-1.54	0.53	-0.60	1.48	1.26	0.00	0.15 >> 0.15
-1.02	0.86	-1.24	1.71 >> 1.71
1.1	-0.6	-1.7	-1.0	-1.9 >> -1.9
-1.0	-0.1	0.8	1.0	-1.0 >> -1.0
-0.748	-1.008	-0.752	1.141 >> 1.141
-18.73	5.06	13.81	-0.91	6.41	-10.16	12.39 >> 12.39
-0.13	0.14	0.09	0.18	0.01	-0.11	0.15 >> 0.15
0.291	1.105	17.054	-11.278	-5.891	-9.819	11.282 >> 11.282
---
[[-47  34 -37 -40  50]
 [-13 -59  13 -74   8]] out -47, 8

[-85  64 -54 -15  -2  18  41] out -85, 41

[[-60 -23  47 -85]
 [ 64  76 -39  56]
 [ -3 -15  84  32]] out -60, 32

[[ 70  73  31  53 -96 -21]
 [ 46  19  51  -7 -26  46]
 [ 12  22 -39  39  -6 -63]] out 70, -63

[ 14   6 -36 -88  -1  20] out 14, 20

[-12  60  53  83 -37 -93] out -12, -93

[-80  -3  42 -10] out -80, -10

[ 62 -68 -41 -72  -5] out 62, -5
---
[-83  31   8  18 -39] 8

[[-49   5  41 -10  -7]
 [ 19 -45 -12 -31  69]
 [ -4 -50  42  88  -7]] 41

[ 16 -18   1  74  58] 1

[ 88 -39 -71  -5  49] -71

[[77 69 86 -9 84]
 [-4  1 -1  1 -2]] 86

[[-56  23  -5 -39 -75]
 [-44  23  23 -31 -75]
 [ 39 -13  13  27  33]] -5

[[ 22  74   8  28   4]
 [ 25 -15  16  25  26]] 8

[[-32 -27   4  79 -18]
 [-14  85 -33 -44   0]
 [-15  61 -39 -20  -7]] 4

[-80 -33  82 -18  76] 82
---
array([[-13,  15,  85,  24, -23,  12,   4,  -9, -48,  21,  16,  22, -33],
       [-40, -27,  52, -47, -64,  46, -10,  20, -19,  14,  15, -10, -38],
       [-52,  50,   8,  24,   7,  -2,  -4,  53, -77,  59,  32,  17,   1],
       [ 61, -20,  25,  29,  16, -25,   4, -59,  35, -39, -20,  31,   4],
       [-29, -29,  36, -48, -55,  42,  -6,  11,  -1,   2,   7, -21, -33],
       [ 39,  27, -29,  54,  57, -46,   8, -21,   5,  -8,  -9,  27,  32]]): 39

array([[ 14,  32,  23,  61,  14, -23, -60],
       [ 20,  28,  26,  73,  14, -42, -40],
       [-49, -13,  48,  64,  52,  -2, -92],
       [-58,  -1,  50,  70,  36,   7, -88],
       [-56,   3,  21,  67,  52,  -8, -87],
       [-61,   2,  43,  61,  46,   9, -92]]): -61

array([[ 59, -24,  32,  69, -44,  12],
       [ 59, -24, -78, -29,  33,  -1],
       [-43,  70,  66,  -3, -28,  -2],
       [-66, -60,  55, -29, -10,  12],
       [-22,  91,  14, -42,   2, -33],
       [ 73, -15,  18,  67, -40,   3]]): 73

array([[  2,   0, -12,  30, -10, -22,  29, -10, -12, -17,  20],
       [-16,  -7, -26,  85,  -7, -34,  82,   1,  -6, -19,  -5],
       [-21,  -9, -30,  90,  -6, -37,  87,   4,  -4, -19, -11],
       [  2,  -2, -11, -27, -10, -22, -25, -10, -11, -15,  26],
       [-14,  -5, -24,  79,  -6, -31,  76,   1,  -5, -17,  -5],
       [-21,  -9, -30,  90,  -6, -38,  86,   3,  -4, -19, -10],
       [  7,  -1,  -9, -34, -12, -21, -32, -14, -14, -16,  34],
       [ -1,  -3, -14, -18,  -9, -23, -17,  -7,  -9, -15,  20]]): -1

array([[ -8,  75,  27, -13, -24,  27],
       [  4, -45,  10, -40, -10,  -7],
       [-30,  14,  11,   6,  19,   1],
       [ 32, -40,   6,  -8,  22,  19],
       [-15,  19,   0,  31, -39, -24],
       [ -9, -32,   1,  32, -13, -37],
       [ 45, -10, -41,  11,  12, -50],
       [-27, -48,  16, -45,  12,  19],
       [ -2,  17,  69,  15,  12,   5],
       [-50, -60,  -7, -58,  24,  19],
       [  4,  -4,  36,  48, -10, -19]]): 4

array([[ 44,  39,  28,  -5, -27, -58,   4,  -4,  73, -18, -36, -12],
       [ 12, -22,  -2,   3,  -9,   3,  -7, -76,  24,   6,  41,  -2],
       [-34, -15, -11,  16,   0,  18,  43,  32,  28,  44, -39,  -2],
       [  0, -13,  28,   3,  -3,   5,  32,  -4,  26, -29, -76,  44],
       [-31,  13, -14, -26, -20, -21,  20,  37,  21, -10,   7,  15],
       [-32,   3,  55, -11, -66, -16,  20,   6, -15, -54,  25,  22],
       [ -6, -13, -31,  29,  28, -18,   4,  -9, -35, -30,   5,  41]]): -6

array([[ 16,   7,  13, -34,  22, -18,  -1, -11,  20, -15, -28],
       [  3,  24, -32, -20, -19,   4,  33, -47, -34,  -6,   8],
       [-28,  15, -17,   8, -14,  15,   9,   5, -40,   2,  -4],
       [ 19,   0, -39, -24, -15, -39,  48, -21, -48,   1,  26],
       [ 82, -11,  -1, -16,   0,   1,   1, -53,   7,  -4,  15],
       [-41,  38,   4, -20,   2, -21,   5,   8,   1, -11, -39],
       [-16,  14, -10,  18, -26,  14,   2, -31,  -1,   4,  18],
       [ 14, -17,  -8, -37,  10,  17,   4,  53, -35,  -6,  18]]): 14

array([[-47, -19,  14, -15,  -5,  17,   6, -52],
       [-46, -15,  15,  -4,  -3,  12,  12, -49],
       [-19,  10,   9,  -7,  11,  -8, -10, -55],
       [-48,  20,  -5,   2,   8,   3,  18, -22],
       [-56,  36,   0,   9,  27,  -9,  11, -15],
       [-63,  39, -15,  18,  46,   1,  14,  10],
       [-43,  49,  -6,   6,  61, -29,  10,  -1],
       [-47,  72, -17,  -3,  70, -18,   5,  14]]): -47
---
array([[  5, -41,  -4,  -4],
       [-10, -41,  -9,  -8],
       [-14,  45,   9,   3]]) gives 45

array([6, 7, 2, 2, 6]) gives 2

array([[ 820, -564,  668,  778,  877],
       [ 552,  130,  719,  710,  579]]) gives 719

array([[-736, -570, -547, -354, -472],
       [ 972,  -81, -712, -148,  242],
       [-340, -212, -473,   72, -273]]) gives -473

array([-592, -799,   29, -332,  858,  631]) gives -332

array([ 37,  -3, -39,   0, -18,  -7]) gives 0

array([12, 56, 42, 85, 10, 13, 33]) gives 10
